A small network was shown many inputs. Here are its activations along a few directions, one row for each input.
Each table varies a few parts of the input and shows all the possible inputs, shuffled.
Descriptions start from the smaller parts, as in this example, which fits no table here: one of 8 places around a ring, together with either a single point or one of 11 places around a ring or (one of 2 separate values, together with one of 6 places along a line).
Shared parts are said once, and a part with two or three values counts as separate values.
In the rows, zero is written as 128.

Other details of the inputs vary at random and push rows far along two fixed directions, the same in every table; ignore that.

A family of inputs:
R1: [139, 148, 118, 113, 101, 137, 140, 105, 141, 145,  95, 128]
R2: [143, 130, 120, 138, 111, 139, 137, 133, 160, 139, 127, 129]
R3: [100, 133, 164, 120, 136, 125, 108, 132, 114, 137, 149, 149]
R4: [114, 119, 154, 134, 148, 111, 124, 137,  88, 125, 133, 144]
R5: [139, 128, 106, 134, 116, 128, 144, 144, 141, 125, 104, 126]
R6: [167,  89, 114,  60, 111, 161, 141, 112, 123,  64, 181,  46]
R7: [137, 121, 112, 149, 132, 128, 132, 124, 154, 153, 121, 123]
R8: [135, 118, 102, 144, 133, 121, 139, 131, 142, 141, 108, 119]
R9: [138, 140, 109, 116, 115, 128, 147, 107, 130, 141,  85, 130]
R10: [130, 141, 118, 146, 119, 143, 124, 126, 162, 145, 121, 128]
R11: [120, 140, 168, 130, 132, 125, 116, 132, 108, 120, 157, 141]
R12: [111, 120, 150, 121, 154, 104, 124, 136,  98, 122, 139, 144]
R13: [133, 149, 111, 132, 110, 131, 126, 142, 152, 142, 109, 139]
R14: [133, 135, 107, 131, 101, 136, 128, 101, 152, 141, 127, 136]
R15: [101, 119, 150, 124, 156, 112, 121, 133,  99, 122, 134, 145]
R16: [142, 142, 114, 140, 105, 142, 127, 142, 143, 137, 110, 128]
R17: [112, 125, 157, 130, 156, 123, 111, 123, 110, 122, 152, 142]
R18: [129, 131, 102, 129, 121, 124, 137, 145, 144, 138,  99, 136]
R19: [ 97, 121, 153, 131, 155, 110, 124, 131,  98, 123, 133, 140]
R20: [135, 134,  93, 119, 114, 137, 159, 117, 127, 138, 109, 124]
R21: [138, 133, 114, 134, 102, 141, 130, 144, 145, 140, 110, 127]
R22: [139, 139, 115, 145, 116, 138, 123, 128, 156, 147, 125, 118]
R23: [100, 124, 162, 135, 153, 116, 118, 123, 110, 134, 147, 144]
R24: [106, 125, 141, 123, 139, 105, 123, 102,  87, 117, 139, 148]
R25: [ 95, 136, 161, 115, 127, 123, 114, 139, 105, 122, 140, 135]
R26: [108, 138, 149, 119, 141, 109, 117, 144,  94, 115, 132, 144]
R27: [101, 142, 151, 132, 138, 108, 116, 140,  87, 125, 128, 136]
R28: [ 98, 137, 149, 123, 143, 118, 114, 141,  93, 117, 126, 147]
R29: [103, 129, 151, 136, 157, 112, 121, 129,  96, 118, 134, 139]
R30: [134, 132, 117, 139, 113, 135, 127, 130, 158, 152, 125, 120]
R31: [104, 140, 157, 113, 130, 128, 106, 140, 105, 116, 142, 139]
R32: [149, 122, 104, 150, 132, 131, 138, 134, 136, 131, 107, 126]
R33: [109, 129, 150, 128, 138, 111, 117,  95,  99, 128, 151, 153]
R34: [146, 116, 105, 141, 132, 126, 149, 134, 145, 126, 112, 126]
R35: [125, 132, 119, 139, 116, 141, 128, 128, 164, 148, 121, 128]
R36: [171,  63, 109,  81, 148, 149, 124, 126, 136,  41, 173,  42]
R37: [102, 138, 161, 118, 123, 117, 111, 140,  99, 130, 141, 130]
R38: [143, 145, 115, 137, 106, 138, 134, 141, 149, 128, 113, 128]
R39: [109, 127, 154, 125, 133, 115, 122, 146,  84, 122, 128, 141]
R40: [136, 115, 110, 138, 136, 138, 130, 124, 161, 140, 121, 130]
R41: [116, 133, 152, 128, 135, 118, 117, 145,  83, 114, 131, 137]
R42: [146, 128, 106, 150, 134, 125, 145, 133, 142, 126, 109, 131]
R43: [108, 135, 166, 118, 133, 117, 111, 134, 115, 136, 154, 149]
R44: [132, 148, 112, 141, 107, 134, 124, 138, 147, 144, 110, 121]
R45: [108, 135, 163, 121, 138, 130, 104, 129, 114, 124, 155, 140]
R46: [ 96, 126, 151, 117, 139, 115, 121, 140,  97, 113, 132, 129]
R47: [124, 136,  93, 132, 106, 123, 138, 111, 133, 132, 100, 138]
R48: [114, 128, 149, 127, 155, 106, 120, 134,  97, 118, 139, 145]
R49: [187,  69, 123,  91, 140, 152, 130, 121, 144,  45, 192,  43]
R50: [148, 132, 118, 128, 127, 130, 145,  90, 145, 153, 106, 131]
R51: [139, 131, 121, 145, 110, 141, 130, 134, 153, 153, 120, 135]
R52: [125, 131, 103, 139, 119, 123, 136, 141, 138, 143,  97, 124]
R53: [144, 144, 123, 121, 110, 138, 138,  95, 148, 154, 107, 131]
R54: [130, 140, 112, 126, 108, 131, 129, 144, 155, 144, 110, 137]
R55: [181,  69, 119,  83, 143, 147, 121, 121, 148,  53, 191,  47]
R56: [140, 133, 111, 157, 134, 128, 130, 122, 152, 151, 119, 126]
R57: [118, 122, 164, 134, 147, 115, 126, 128, 106, 125, 153, 146]
R58: [120, 117, 162, 134, 146, 120, 118, 129, 100, 130, 151, 141]
R59: [149, 126, 113, 157, 130, 136, 132, 126, 148, 145, 119, 132]
R60: [113, 121, 160, 125, 151, 110, 118, 128, 112, 131, 153, 147]
R61: [138, 137, 116, 131, 103, 135, 139, 142, 152, 132, 114, 127]
R62: [144, 129, 103, 132, 128, 139, 156, 100, 140, 152, 128, 131]
R63: [125, 124, 100, 127, 123, 133, 134, 142, 145, 132,  99, 130]
R64: [121, 128, 156, 108, 146, 108, 133,  97,  84, 124, 125, 135]
R65: [147, 135, 119, 147, 112, 144, 126, 132, 152, 144, 124, 128]
R66: [138, 128, 102, 150, 135, 122, 135, 130, 140, 138, 107, 121]
R67: [115, 125, 142, 112, 147, 117, 144, 108,  79, 126, 146, 136]
R68: [176,  79, 115,  82, 126, 147, 132, 139, 127,  37, 168,  45]
R69: [134, 127, 112, 153, 137, 137, 130, 120, 159, 142, 119, 127]
R70: [141, 141, 115, 136, 118, 137, 124, 132, 162, 145, 126, 134]
R71: [124, 136, 111, 125, 110, 141, 127, 141, 156, 141, 108, 134]
R72: [128, 142, 102, 125,  94, 132, 129, 109, 144, 136, 112, 136]
R73: [123, 148, 114, 140, 111, 139, 126, 136, 152, 140, 106, 129]
R74: [127, 133, 102, 138, 124, 135, 134, 137, 143, 124, 101, 119]
R75: [114, 137, 157, 108, 128, 132, 132, 107,  95, 137, 162, 139]
Each input here is: one of 5 places around a ring, together with either one of 3 separate values or (one of 2 separate values, together with one of 6 places around a ring).
Q: Changing only the place on the ring of 5 turns R44 into R66. The same change can be made to R61. Which row results?
A: R34
Q: Changing only the place on the ring of 5 turns R17 into R31. The same change can be made to R58. Which row results?
A: R21
Q: Change only the choice among 3 separate values in R67. List by row number the other rows that result.
A: R24, R64
Q: Change only the place on the ring of 6 in R57. List by row number the other rows that result.
A: R7, R23, R40, R58, R60
Q: Change only the place on the ring of 6 in R22. List by row number the other rows that result.
A: R10, R11, R45, R65, R70
Q: Change only the place on the ring of 5 in R46. List by row number the other rows that result.
A: R19, R23, R25, R35

A family of inputs:
R76: [133, 131, 122, 137, 130, 129, 136, 142, 134, 138, 120, 130]
R77: [127, 132, 112, 132, 122, 124, 132, 123, 130, 130, 115, 129]
R78: [126, 137, 129, 139, 115, 140, 109, 138, 158, 137, 128, 125]
R79: [130, 131, 116, 133, 123, 126, 133, 133, 129, 130, 110, 135]
R80: [130, 132, 121, 135, 125, 130, 138, 140, 130, 133, 113, 130]
R81: [131, 130, 120, 135, 131, 128, 134, 140, 139, 135, 118, 136]
R82: [135, 126, 121, 138, 133, 125, 134, 132, 139, 137, 122, 137]
R83: [107, 136, 177, 100, 127, 122, 115, 125,  91, 120, 162, 142]
R84: [138, 133, 121, 141, 129, 130, 137, 120, 128, 137, 120, 131]
R85: [129, 130, 115, 137, 130, 129, 133, 116, 132, 134, 123, 133]
R86: [130, 142, 133, 142, 113, 137, 112, 143, 152, 136, 131, 133]
R87: [135, 126, 122, 139, 131, 127, 136, 122, 136, 137, 121, 137]
R88: [128, 130, 119, 132, 126, 128, 135, 139, 134, 129, 113, 135]
R89: [129, 129, 119, 134, 133, 128, 131, 113, 135, 136, 117, 131]
R90: [135, 135, 118, 135, 121, 125, 136, 127, 125, 134, 113, 127]
R91: [101, 123, 164, 109, 144, 112, 111, 128,  81, 108, 144, 131]
R92: [127, 124, 120, 135, 136, 125, 131, 127, 142, 141, 119, 132]
R93: [127, 134, 117, 132, 129, 126, 131, 115, 134, 136, 113, 129]
R94: [124, 125, 120, 130, 134, 128, 130, 135, 141, 136, 117, 129]
R95: [125, 133, 116, 130, 125, 123, 130, 120, 132, 135, 109, 129]
R96: [191,  63, 108,  85, 128, 156, 137, 119, 147,  55, 176,  32]
R97: [124, 130, 112, 134, 123, 126, 131, 130, 129, 131, 112, 133]
R98: [126, 137, 125, 141, 112, 140, 111, 140, 155, 135, 133, 128]
R99: [135, 136, 118, 134, 126, 126, 134, 120, 131, 130, 117, 133]
R100: [113, 126, 168, 117, 149, 115, 116, 119,  81, 110, 156, 139]
R101: [133, 143, 133, 145, 112, 139, 114, 145, 148, 140, 131, 128]
R102: [128, 134, 114, 134, 126, 127, 133, 117, 132, 132, 119, 132]
R103: [109, 137, 180, 103, 127, 124, 117, 127,  85, 123, 164, 137]
R104: [121, 128, 119, 129, 129, 128, 132, 134, 137, 133, 110, 130]
R105: [137, 126, 122, 140, 132, 127, 137, 134, 134, 141, 123, 131]
R106: [122, 128, 115, 131, 126, 129, 134, 136, 135, 130, 116, 132]
R107: [128, 124, 116, 138, 133, 126, 133, 130, 140, 139, 125, 135]
R108: [178,  79, 103,  89, 121, 151, 134, 130, 138,  61, 156,  47]
R109: [129, 124, 117, 139, 131, 127, 135, 119, 136, 138, 124, 135]
R110: [125, 138, 123, 120, 109, 138, 131, 122, 142, 144, 129, 135]
R111: [113, 133, 168, 117, 143, 113, 118, 122,  76, 112, 153, 133]
R112: [133, 134, 117, 132, 122, 124, 134, 125, 129, 129, 112, 132]
R113: [100, 123, 164, 115, 150, 114, 115, 139,  89, 112, 158, 138]
R114: [128, 125, 121, 137, 134, 126, 132, 117, 138, 141, 117, 134]
R115: [101, 133, 175,  97, 130, 123, 111, 120,  93, 123, 160, 136]
Q: What is each input in this table made of?
A: one of 4 places along a line, together with either one of 2 separate values or one of 8 places around a ring
Q: Changing only the place on the line of 4 turns R92 into R107. The same change can be made to R93. Which row results?
A: R102
Q: Change only the place on the line of 4 in R91. List by row number the other rows that result.
A: R79, R97, R108
Q: Change only the choice among 2 separate values in R103. List by row number the other rows that result.
A: R101
Q: Change only the choice among 2 separate values in R110. List by row number the other rows that result.
A: R98

A family of inputs:
R116: [135,  93, 145,  77, 131, 142, 115, 106, 126,  84, 183,  84]
R117: [156, 101, 149, 102, 129, 139, 112, 112, 114,  76, 185,  84]
R118: [145, 150, 108, 142, 100, 140, 130, 131, 147, 135, 110, 129]
R119: [134,  96, 143,  90, 133, 132, 101, 144, 122,  67, 164,  76]
R120: [145, 127, 103, 140, 127, 130, 149, 119, 135, 145,  97, 122]
R121: [139, 141, 115, 138, 106, 142, 133, 139, 150, 147, 105, 120]
R122: [131, 128, 108, 149, 132, 129, 120, 128, 168, 142, 113, 129]
R123: [124, 142, 105, 117, 100, 139, 132, 126, 159, 145, 108, 130]
R124: [130, 123,  95, 143, 139, 121, 137, 125, 146, 130,  92, 126]
R125: [ 84, 135, 201, 117, 168,  88, 122, 134,  39, 125, 153, 175]
R126: [ 59, 182, 154, 149, 143,  92, 132, 111,  79, 195,  87, 221]
R127: [154,  86, 153,  94, 142, 143, 122, 130, 123,  81, 185,  88]
R128: [133, 118,  92, 146, 129, 125, 149, 130, 139, 134, 103, 131]
R129: [145, 134, 116, 146, 121, 138, 134, 122, 158, 156, 118, 123]
R130: [ 66, 148, 202, 122, 146,  97,  96, 154,  50, 125, 164, 170]
R131: [141, 139, 113, 133, 112, 138, 140, 151, 156, 142, 111, 134]
R132: [133, 129, 104, 151, 128, 139, 133, 132, 160, 145, 125, 132]
R133: [150, 132,  98, 146, 118, 130, 146, 110, 132, 132, 100, 131]
Q: Changing only one part turns R130 into R132. The same change can be made to R123. Which row results?
A: R116
Q: What is each input in this table made of?
A: one of 3 separate values, together with either a single point or one of 5 places along a line
Q: List by row number the other rows that have the choice among 3 separate values in common with R133.
A: R120, R124, R125, R126, R128
